A small network was shown many inputs. Here are its activations along a few directions, one row for each input.
Each table varies a few parts of the input and shows all the possible inputs, shuffled.
Descriptions start from the smaller parts, as in this example, which fits no table here: one of 8 places around a ring, together with either a single point or one of 11 places along a line or (one of 3 separate values, together with one of 4 places along a line).
Shared parts are said once, and a part with two or three values counts as separate values.

Rows:
r1: [  7.0 -25.8 -10.9 -16.7   8.8 -33.4  48.8   6.4  58.9   1.1  -4.6]
r2: [  6.6  20.2   0.7  12.1 -27.7 -28.2  63.0  -1.1   9.6   7.2  -2.3]
r3: [-35.4   8.1 -14.5   2.8   3.6  36.5 -94.7  -1.1 -57.5  -2.3  -3.1]
r4: [ 26.2 -20.1  -1.5   7.4   1.7 -21.1  58.1  -7.9  50.2  -7.6  13.0]
r5: [ 26.1   7.3   2.3   6.6   1.3 -25.3  51.3   3.0  22.5  25.8  -8.9]
r6: [ 28.8   1.9  18.3   7.3   1.4 -22.0  58.1  12.0  18.9  20.3 -12.7]
r7: [-25.6  14.8  -8.2 -12.6   6.8  48.0 -92.7  -6.3 -49.0  -6.7  13.4]
r8: [-28.5  11.2  -8.9  -5.3   8.9  44.0 -96.0  -4.1 -53.1  -6.3   1.3]
r9: [-35.6   8.7  -8.8  13.6   3.6  33.0 -91.7 -10.9 -57.0  -9.2 -15.7]
r10: [ 11.0 -29.5   5.2 -15.5   8.4 -31.4  53.7  15.8  55.7  -3.3  -6.9]
r11: [-20.5  10.5  -6.6 -22.1   6.0  46.4 -90.3 -14.9 -52.0  -6.0  21.0]
r12: [  8.8  16.4  17.0  13.1 -25.0 -26.3  69.1   7.8   5.5   0.9  -4.9]
r13: [ 31.0 -23.7  15.7   9.4   2.3 -20.2  63.3   1.3  47.3 -13.8  10.4]
- What do these inputs look like to the network? => either one of 5 places along a line or (one of 2 separate values, together with one of 4 places along a line)
- Change only the place on the line of 4 in r12. List by row number the other rows that result. => r6, r10, r13

Rows:
r14: [-35.6  35.1   1.2  16.6 -31.8   2.1 -26.6   0.7 -52.2  25.7 -28.8]
r15: [ 26.6 -23.5   1.1 -17.3   1.7 -16.2  52.6   9.9  79.3   7.3 -16.8]
r16: [ 35.0  31.0  11.4  -4.9  18.0  48.2 -28.9   5.0 -45.2  34.3  10.2]
r17: [-62.7 -10.2 -40.5  12.1   8.8  -0.8 -57.9  12.1  -5.3 -25.1 -33.9]
r18: [ 17.5  20.8  29.4   9.9  16.3  27.5 -30.7 -18.1 -54.9  23.0   0.2]
r19: [-27.7  11.8  -7.1 -40.0 -15.3   0.4 -26.4 -16.4 -27.5 -14.0  20.6]
r20: [ 21.7 -50.6 -21.8   3.7   5.5 -44.8  64.4   7.6  44.1  14.2 -22.6]
r21: [ -5.5  -8.9  -4.8  26.0 -11.4  37.1 -44.8 -19.6 -21.3 -59.2  24.3]
r22: [ 18.0 -34.8  15.8 -14.4  21.5 -15.0  62.4  25.8  55.3  -2.6 -29.1]
r23: [  1.6 -14.7  11.3  12.0 -12.7  27.4 -45.1 -22.8 -21.2 -29.8  31.8]
r24: [  2.4 -12.0  25.7  -5.0  -3.1  -3.0  74.6   6.4  36.5 -23.2  26.0]
r25: [-10.7  24.0 -23.6 -56.3 -13.7  19.1 -26.7   3.8 -15.9  -3.6  31.4]
r26: [ 13.1  -5.8  15.1 -16.5   9.4  23.9 -39.0 -27.6 -24.0 -22.7  40.1]
r27: [ -7.1 -35.6   5.6  21.9  26.2  22.5 -74.7  -5.4  -0.2  -2.7  -4.6]
r28: [-24.0  39.4   7.4 -15.6 -11.8  -1.2 -19.7  -2.4 -57.4  35.3 -19.2]
r29: [-40.3   6.1 -13.2 -10.8 -36.1   3.0 -32.2 -12.2 -23.1 -23.7  12.8]
r30: [ 32.3  25.6  16.1  15.0 -21.0 -22.8  66.0  11.1  41.6  17.5  -0.7]
r31: [ 28.5 -22.6 -19.0  -9.4  20.1 -39.8  60.6 -14.8  70.7  15.0 -26.9]
r32: [  6.1 -16.9  27.4   1.0 -13.0 -31.5  67.3   4.0  26.3 -23.4  20.3]
r33: [ 30.9   4.6  -2.3 -32.8  10.2  44.1 -38.6  -6.3 -12.1 -12.4  50.2]
r34: [ 26.0  14.8  31.5  18.4  -0.9 -21.7  74.1  26.4  17.5   7.6 -11.7]
r35: [  7.2 -25.0 -11.0  12.9 -16.5 -29.7  76.9  -8.6  25.7  -4.8  33.8]
r36: [  9.0  -0.8  11.6  -8.4 -23.0  -2.7  66.1  -8.1  60.2 -14.3  39.4]
r37: [ 11.8   2.0  -6.2   0.6  -4.6 -26.5  72.4 -32.6  51.1  -5.4  31.4]
r38: [  6.9  13.5  25.6  41.5  -5.4  31.9 -37.5 -14.1 -51.2  15.5 -10.6]
r39: [  1.1  19.8   9.9  56.7  -3.8  41.8 -36.1 -11.7 -53.1 -12.3 -21.1]
r40: [ 37.4  30.1  -4.2  25.6  -3.2 -46.3  72.2 -12.5  33.4  25.1  -8.0]
r41: [ 22.4 -41.9  18.2  -9.5  11.1 -47.0  53.2  23.9  45.5  -4.3 -37.3]
r42: [-53.4 -17.5 -21.7  -2.7   3.1  -9.3 -61.1   9.9  -1.3   9.1 -24.2]
r43: [ -7.7  51.6  -9.6 -30.6  -9.3  17.5 -18.2  19.2 -48.2  46.9  -8.6]
r44: [-49.0  13.6 -30.4   2.7 -34.2  11.2 -30.3  -8.4 -24.5 -56.1   4.9]
r45: [-15.2 -30.7 -11.6  37.1  31.2  32.4 -72.6  -3.8  -3.1 -33.4 -14.3]
r46: [  4.4 -25.4   9.1 -11.5  48.7  20.2 -66.1  -9.8  -4.8   4.6   5.2]
r47: [-40.9 -10.3 -15.8 -37.1  23.8 -10.5 -52.5   6.2  -7.6  18.6 -15.0]
r48: [ 23.8 -14.2  -8.0 -28.4  49.8  41.5 -65.1  13.3   6.1  15.3  15.8]
r49: [-42.9  43.1 -15.8  30.8 -29.9  10.2 -24.1   3.2 -54.8  -4.7 -39.1]
r50: [-22.1   2.7 -32.5 -54.3  25.5   9.6 -51.9  28.1   2.7  29.4  -3.7]
r51: [ 31.0   1.4  -7.3  36.8 -17.1 -50.5  77.3  11.7   5.6  25.9  -4.1]
r52: [ 30.2  10.5  33.0  24.4 -13.3 -52.4  66.9  27.0   7.0   7.3 -17.6]
- What do these inputs look like to the network? => one of 3 separate values, together with either one of 5 places around a ring or (one of 2 separate values, together with one of 4 places along a line)
- Changing only the choice among 3 separate values turns r40 into r37. The same change can be made to r38. Which row results? => r23
- Change only the place on the line of 4 in r21. List by row number the other rows that result. => r23, r26, r33

Rows:
r53: [ -0.8  57.8  29.8  -4.6  -3.4  17.2 -50.5 -27.4 -68.9  31.1  -1.1]
r54: [-39.8  26.5 -13.5  22.1 -29.9  25.3 -52.5   5.5 -58.7   4.3  -8.7]
r55: [ 60.0  17.0  19.7  -0.4   4.5  19.5  64.2  -1.5  25.3 -10.4  22.8]
r56: [ 31.0  21.1  -5.1 -21.1  13.1 -10.3  66.0  20.8  38.1  33.6 -26.0]
r57: [ 21.5 -20.5  15.5  24.2 -18.1 -23.2  55.5 -18.7  -3.1 -21.8  23.7]
r58: [ -5.1 -53.5 -57.4 -57.9  40.0  22.2 -72.7 -30.0  33.1 -12.7  60.9]
r59: [ 25.9  -3.7  15.2 -10.0  10.8 -43.6  42.5  33.1  27.0  34.6 -15.4]
r60: [-13.5  35.7  14.5   4.0 -15.7  47.5 -48.6 -16.5 -63.4  33.9  -8.1]
r61: [ 10.0 -70.7 -16.4  16.2  70.5  15.8 -70.1  -3.4  55.8 -15.1 -34.2]
r62: [-29.1  26.8 -24.6  10.6 -34.1   0.9 -49.8   5.3 -73.5 -24.5 -20.6]
r63: [-28.7  28.4   2.9  35.1  -5.2  44.0 -56.1  13.1 -65.4  16.5   4.1]
r64: [-12.5  10.0   7.4  32.7 -36.0 -20.0  60.3 -26.4  32.0 -38.5  12.5]
r65: [-38.1 -65.5  12.8 -70.7  35.4  28.2 -55.9  20.3  46.7 -47.8  14.3]
r66: [ 47.0 -13.4  30.5   9.0   0.5 -16.7  52.3   4.5   4.9  -7.3  29.4]
r67: [-27.0  18.7 -25.3   7.3 -25.6 -47.5  59.7   7.5  53.7   4.3 -22.2]
r68: [ -0.8 -14.8  -6.0   3.6  -6.8 -59.3  55.7  13.7  16.4  19.8 -31.6]
- What do these inputs look like to the network? => either one of 3 separate values or one of 5 places along a line or (one of 2 separate values, together with one of 4 places along a line)
- Change only the choice among 2 separate values in r56. List by row number the other rows that result. => r55

Rows:
r69: [ 15.3  -7.3  -4.0   5.3   9.4 -26.9  52.6   0.7  35.2  51.6 -38.5]
r70: [ 36.5 -26.6  16.8  -2.5 -11.2   0.3  73.3   1.8  27.8 -32.9  21.2]
r71: [-21.9 -32.7  -7.1  15.4  24.2  25.1 -93.0  14.0   2.1 -17.2   2.7]
r72: [-26.7 -17.0 -21.5  15.4  48.6  32.5 -77.5   7.7  -6.5 -26.5   4.1]
r73: [  2.8   2.0 -27.4  -6.6 -19.2 -31.4  56.4  24.9  31.8   9.7 -37.4]
r74: [ 47.2  -7.8  27.3   5.9   6.9  -6.8  45.7 -22.0  54.9  -2.5  15.4]
r75: [-21.9  44.7  -9.8  26.5 -23.5  20.8 -20.7  18.5 -67.8  31.0  42.6]
r76: [ 12.2 -16.8  17.1   2.9  12.5 -54.6  51.6  27.9  26.2  25.3 -25.3]
r77: [ -7.3 -13.5  -1.2  -8.9 -11.0 -42.3  70.6  26.7  18.6  -0.1 -33.4]
r78: [ 25.0 -10.9  -3.3   2.4 -17.0  -8.6  60.5  -8.9  37.7 -32.9  33.6]
r79: [ 28.8  13.6   5.7  -5.5  -7.2  -6.5  51.3 -16.9  55.3 -10.7  29.9]
r80: [-38.6  20.8  -2.2  48.9 -42.0   4.3 -38.4 -24.9 -56.9  -8.7  -6.6]
r81: [-24.9 -23.4 -24.0 -46.9  25.0  37.6 -77.4 -21.1 -27.0   0.8  -0.9]
r82: [ 24.0  50.1  -3.8   6.4 -12.4   8.4 -51.7  -9.3 -92.1  14.7 -22.9]
r83: [-33.5  -1.0 -35.8 -20.1  38.1  22.6 -85.0  -9.1 -26.1 -22.7   4.3]
r84: [ -4.0  13.9 -13.6  -5.2 -12.9 -45.5  35.9  11.1  51.1  26.8 -35.7]
r85: [ 44.3 -25.3  36.3  10.3  16.5 -15.2  58.3  -4.3  29.4  -6.9  39.4]
r86: [-26.2 -29.5  -0.2 -55.1   4.7  31.3 -91.2  -9.2 -22.8  -6.4  19.8]
r87: [-31.0  66.7  50.6  11.5 -29.6  54.8 -21.3  -7.5 -71.2   7.6 -12.3]
- What do these inputs look like to the network? => either one of 4 separate values or one of 5 places along a line or (one of 2 separate values, together with one of 5 places around a ring)
- Change only the place on the ring of 5 in r69. List by row number the other rows that result. => r73, r76, r77, r84

Rows:
r88: [-19.5  -6.7 -24.9  11.9   7.8   7.9  -9.0  -0.4  32.1 -21.5 -16.0]
r89: [ 10.7  -8.8   6.5 -22.8  20.4  -0.8   8.7  23.8  17.8  18.8  -9.8]
r90: [  7.5  -4.5  15.9  24.1 -12.7   6.3  10.7  -5.1  -6.1 -27.0  15.2]
r91: [ 16.7  -2.1  29.2  18.8 -12.2 -16.7  32.3  -0.9 -19.1  17.5  -4.8]
r92: [-11.7  14.9  -1.2  -2.7 -19.8 -30.6  34.8   3.9  -5.7  13.7 -10.3]
r93: [-31.9  25.7  -7.8  -1.5   1.6  40.7 -91.6  -2.1 -66.4   4.6  -8.4]
r94: [-22.6   8.5 -13.1   1.3 -24.9  -0.9  14.5  -2.7  10.0 -28.1   7.9]
r95: [ -2.6  18.8 -24.3   9.5   6.5  -6.7  11.6  14.5  23.7   5.8 -40.8]
r96: [ 20.3 -20.8   3.7  -8.1   8.1   2.6  -7.6 -25.2  -5.6  -0.8  39.0]
r97: [32.2  0.4 10.9 -5.4  6.0 -7.9 11.0 -8.2 -5.4 33.7 20.5]
r98: [  0.9 -25.5   5.0 -25.1  19.0   6.0 -15.4   2.4  24.6 -16.6   7.5]
- What do these inputs look like to the network? => either a single point or (one of 2 separate values, together with one of 5 places around a ring)
- Change only the choice among 2 separate values in r88. List by row number the other rows that result. => r95
